These are the activations of a small neural network, seen along a few directions. Each row is one input.
In each table, some parts of the input vary, and every possible input appears once, in random order.
A made-up example of a description, with smaller parts first: one of 5 places around a ring, together with either a single point or one of 9 places around a ring or (one of 3 separate values, together with one of 6 places along a line).
Shared parts are said once, and a part with two or three values counts as separate values.
(in the rows, 128 means zero)

Other details of the inputs shift rows strongly along three fixed directions, in all tables alike. That doesn't count.

A family of inputs:
r1: [116 100 203 128 104 131 102 173 130 199 123 146 173]
r2: [ 90 104 195 126 115 120 127 203 104 174 123 133 181]
r3: [177 120 126 132 140 109 110  57 105 111 155  96  85]
r4: [ 97 104 174 132 124 119 135 190 103 152 126 129 168]
r5: [165  97 154 156 114 121  90 102 134 156 139 124 112]
r6: [114 136  66 122 137 113 162 152 124  67 123 100 128]
r7: [100 160  80 111 143 132 163 127 125  80 117 125 114]
r8: [161  96 152 146 118 129  97 102 137 148 130 127 122]
r9: [106  77 175 148 151  91 141 173  80 118 139 106 132]
r10: [103 146  73 107 126 125 161 175 146  94 116 119 151]
r11: [ 98 103 176 131 126 109 135 197 101 157 124 128 167]
r12: [114  89 144 140 148 101 142 158  99 102 136 108 126]
r13: [178 125 134 146 127 140  87  37 148 143 133 139  73]
r14: [174 118 145 151  94 143  78  90 152 164 138 140 125]
r15: [104 145  75 108 126 127 161 175 146  90 119 124 154]
r16: [168 114 139 147 151 134 101  40 132 124 136 125  71]
r17: [ 94 101 157 113 177  78 172 169  51  97 145  91 130]
r18: [124 192  90  97  90 185 120 108 198 162 115 170 144]
r19: [163  85 152 157 129 110 101  93 111 124 136 104 102]
r20: [182 113 157 154  86 146  65  85 169 186 143 147 123]
r21: [101 202  85  98  98 177 144 141 175 145 114 167 157]
r22: [126 163  93 117 125 152 134  97 147 114 123 137 112]
r23: [130 114 143 143 161 115 133  99  97 111 131 123  87]
r24: [111 151  73 105 118 132 156 166 149  96 111 122 155]
r25: [114 136  72 119 143 109 165 163 128  71 121 111 135]
r26: [164 148 167 113  89 144  82  99 150 207 150 150 141]
r27: [ 92 129 178 124  90 140 121 211 140 198 132 160 195]
r28: [ 93 190  76  96  72 164 141 198 186 157 115 158 199]
r29: [169 143 150 141 100 171  78  47 168 177 136 157  98]
r30: [126  90 182 140 132 105 117 159 103 154 124 123 145]
r31: [119 144  60 119 142 115 163 152 122  62 115 107 135]
r32: [ 89 182  79  90  73 168 145 197 191 155 114 156 197]
r33: [116 119 164 139 145 126 128 122 101 142 132 136 111]
r34: [142 159  72 123 153 137 143  77 142  84 121 123  92]
r35: [121 147 164 122 117 157 114 125 150 186 125 167 136]
r36: [103 123 134 134 176 110 159 132  86  96 127 118 106]
r37: [ 85 130 180 117  92 148 125 214 138 196 125 160 202]
r38: [168  81 144 155 132 111 101  82 116 116 135 102  94]
r39: [145 126  86 127 125 123 128 108 135  87 122 105 118]
r40: [113 177  73 103 134 155 155 114 157  97 115 143 121]
r41: [124 136 152 130 124 141 115 115 132 161 127 150 119]
r42: [170  90 129 156 138 103 107  90 123 114 135 105  91]
r43: [165  94 149 152 130 116 101 101 124 136 132 120 113]
r44: [121 127 160 139 143 135 125 113 113 148 132 138 116]
r45: [102 163  78 109 151 142 164 121 132  81 119 126 119]
r46: [153 161  74 108 133 114 138  93 120  88 143 103 110]
r47: [127  70 180 151 155  84 130 153  80 126 129 104 123]
r48: [165  96 149 155 127 118  96 101 122 135 138 122 111]
r49: [153 136 156 126  70 171  78 125 190 207 127 169 165]
r50: [152 136  69 135 125 119 132 107 132  77 123 103 114]
r51: [138  78 159 150 144 107 119 123  97 118 134 107 115]
r52: [100 101 171 111 173  78 161 167  62 120 146 100 133]
r53: [ 95 101 176 113 178  70 167 182  51 121 143 101 137]
r54: [156 156  86 128  88 154 107 111 169 134 123 138 144]
r55: [ 86  89 179 131 142 108 147 201  89 137 129 125 162]
r56: [105 160  72 115 149 125 165 124 119  71 118 122 108]
r57: [118 148  54 113 141 109 163 153 121  55 112 101 134]
r58: [130 108 144 136 159 115 130  93 108 111 129 122  85]
r59: [172  95 121 154 143 107 112  88 119  99 133 109  96]
r60: [115 166 158 115  96 175 110 134 166 202 124 179 154]
r61: [112 170  64 113 148 140 163 107 134  71 119 121 111]
r62: [115 184  74 100 107 168 138 111 174 120 116 151 129]
r63: [106 120 137 130 166 121 155 120  97  95 127 123 101]
r64: [145 171  83 116 118 159 122  81 169 128 120 148 108]
r65: [ 98  94 187 136 131 103 131 192  86 154 127 122 163]
r66: [172 118 143 147 128 147  89  34 142 141 138 134  73]
Each input here is: one of 6 places around a ring, together with either a single point or one of 4 places along a line or one of 6 places along a line.
- Changing only the place on the ring of 6 turns r12 into r20. The same change can be made to r62. Which row results? => r41
- Changing only the place on the ring of 6 turns r35 into r40. The same change can be made to r30. Which row results? => r1
- List by row number the other rows that have the place on the ring of 6 in common with r44. => r14, r21, r27, r28, r33, r46, r50, r54, r56, r65
- Which other rows does r31 become when the place on the ring of 6 takes its other values? List them by row number. => r4, r8, r43, r51, r54
- A walk changes only the place on the line of 4. It starts at r16 and steps to r40. List the rest of the walk in order. => r18, r58

A family of inputs:
r67: [ 69 136 142  98 136 121 164 205 115 139 114 130 173]
r68: [148 149 106 139 103 158 106  82 155 129 121 136 112]
r69: [ 92 149  87 104 126 141 161 170 144  99 109 126 159]
r70: [127 157  38 125 139 128 158 128 151  61 114 120 112]
r71: [161 111 140 147 146 113 116  70  97 108 147 107  84]
r72: [122  92 131 139 162 102 141 139 105  92 123 113 112]
r73: [139 128 156 118 112 138 106 125 148 176 125 146 141]
r74: [ 89  75 201 152 153 102 137 176  83 147 130 123 133]
r75: [142 127 157 122 112 133 103 124 152 177 128 150 138]
r76: [146 144 152 133 110 144 100 107 138 172 136 147 131]
r77: [148 147  58 119 130 137 136  98 158  77 115 119 118]
r78: [159 117 132 150 145 121 111  62 104 107 142 106  80]
r79: [ 83 139 139 123 128 131 156 181 110 125 118 137 155]
r80: [136 129 140 137 103 149 103 128 159 169 127 156 137]
r81: [146  79 166 163 145 105 114 105 106 125 137 116  94]
r82: [139 128 154 118 106 139 107 121 153 174 132 147 139]
r83: [179 104 137 148  63 117  73 142 144 161 146 108 166]
r84: [124 127  77 115 101  98 150 204 123  90 128  93 187]
r85: [150  93 146 142 171  92 130  87  83  99 146  96  79]
r86: [154  37 213 170 165  89 102  93  79 132 143 102  88]
r87: [104 153  90 123 135 134 157 149 119  91 112 128 135]
r88: [132 124 157 118 107 143 103 121 155 175 127 143 135]
r89: [140 128  80 119 156 106 148 106 122  70 123 107  98]
r90: [151 118 139 147 145 117 115  84  99 117 139 116  93]
r91: [ 63 100 200 136 142 121 149 202  78 156 122 135 157]
r92: [ 83 153 131  97 137 124 164 192 119 137 128 136 162]
r93: [ 98 139 138 125 146 118 152 164  97 124 132 131 139]
r94: [ 91 152 146 110 118 137 142 171 123 155 134 150 160]
r95: [135 139 152 131 104 151  99 103 139 171 137 143 130]
r96: [172 169 100 111  92 162  97  63 180 157 139 140 121]
r97: [126 131 103 135 125 136 133 124 144 112 120 123 124]
r98: [125 162  99 102 127 133 144 129 137 122 128 127 139]
r99: [135 119 152 127 104 148 105 126 158 164 130 149 143]
r100: [127 137  99 120 129 132 137 138 149 107 117 129 139]
r101: [122 127 138 141 133 132 127 136 116 132 121 137 127]
r102: [108 138  87 112 135 130 155 155 139  91 113 125 143]
r103: [125 128 146 118 136 126 130 124 113 141 136 118 128]
r104: [129  64 186 167 167  83 130 145  74 121 133 111 105]
r105: [133 133 153 139 101 154 104 116 144 165 130 153 132]
r106: [130 136  74 135 149 123 150 108 113  62 120 113  95]
r107: [138 135 153 119 109 146 106 106 143 172 139 136 130]
r108: [122 147 148 134  98 159 107 140 152 176 121 165 147]
r109: [150 151  56 132 125 136 137  99 155  83 116 123 109]
r110: [141 102 111 150 152 105 136 107 110  82 133 108  92]
r111: [105 101 172 120 160  98 149 149  80 128 144 112 124]
r112: [166 175  94 122  85 172  90  65 180 156 133 157 121]
r113: [101 162  88  95 135 124 163 174 140 109 111 131 157]
r114: [111 151  90  99 134 122 160 151 134  98 118 121 141]
r115: [118 124 153 122 100 156 107 141 162 172 123 151 155]
r116: [170 133  94 131 153 114 126  64 122  90 139 102  82]
- Changing only one part turns r116 into r92. The same change can be made to r69. Which row results? => r115
- Describe the family of inputs behind these rows. => one of 2 separate values, together with either a single point or (one of 4 places along a line, together with one of 6 places around a ring)
- Which other rows does r76 become when the place on the line of 4 takes its other values? List them by row number. => r71, r78, r90
- A walk changes only the place on the ring of 6. It starts at r110 and steps to r105. List the rest of the walk in order. => r94, r111, r82, r99

A family of inputs:
r117: [115  83 150 140 187  51 165 195  50  83 119  76 127]
r118: [184 127  65 149 125 120 116  52 116  54 130  71  85]
r119: [ 75 145 143 121 168 113 183 191 106 127  98 141 153]
r120: [120  78 157 130 190 105 144  92  95  90 132 104  84]
r121: [235  77 124 192 105 112  59   5 138 134 162 101  38]
r122: [107 154 120 115 113 134 133 175 155 148  92 163 151]
r123: [194 121  43 119 131 111 119  47 157  45 132  69  71]
r124: [104 155 120 113 124 138 153 143 126 157 149 155 134]
r125: [138 149 193 125  86 174  86 100 130 219 139 164 148]
r126: [140 158 103 137  69 179 102 146 205 169 135 167 171]
r127: [ 95 190  26 117 100 164 161 120 168  64  94 137 145]
r128: [ 65 123 190 137 152 138 144 161  87 142 122 136 150]
r129: [159 126 189 110 104 155  88  72 161 206 151 149 127]
r130: [166 161  69 118 106 152 118 134 182 123 104 148 151]
r131: [166 119 113 150 129 111 104  49  92  87 145  96  79]
r132: [109 124 136 136 141  95 137 157 101 122 156 115 134]
r133: [ 84 105 171 132 118 134 145 211  89 135 118 134 174]
r134: [ 95  74 249 162 159 123 106 162  83 201 149 156 118]
r135: [123 218   4  73 119 133 160 161 156  77 113 129 157]
r136: [115  90 131 163 148 108 151 132 107 104 122 131  95]
r137: [147 134 133 101  67 173  88 132 209 188 124 159 172]
r138: [ 51 107  87  97 183  94 203 201  96  34 102  98 126]
r139: [125 166 126  82  79 165 107 138 187 183 138 146 180]
r140: [159  87 228 154 168  90 100  98  75 179 147 127 100]
- Changing only one part turns r126 into r130. The same change can be made to r136. Which row results? => r122
- Describe the family of inputs behind these rows. => one of 4 separate values, together with one of 6 places around a ring
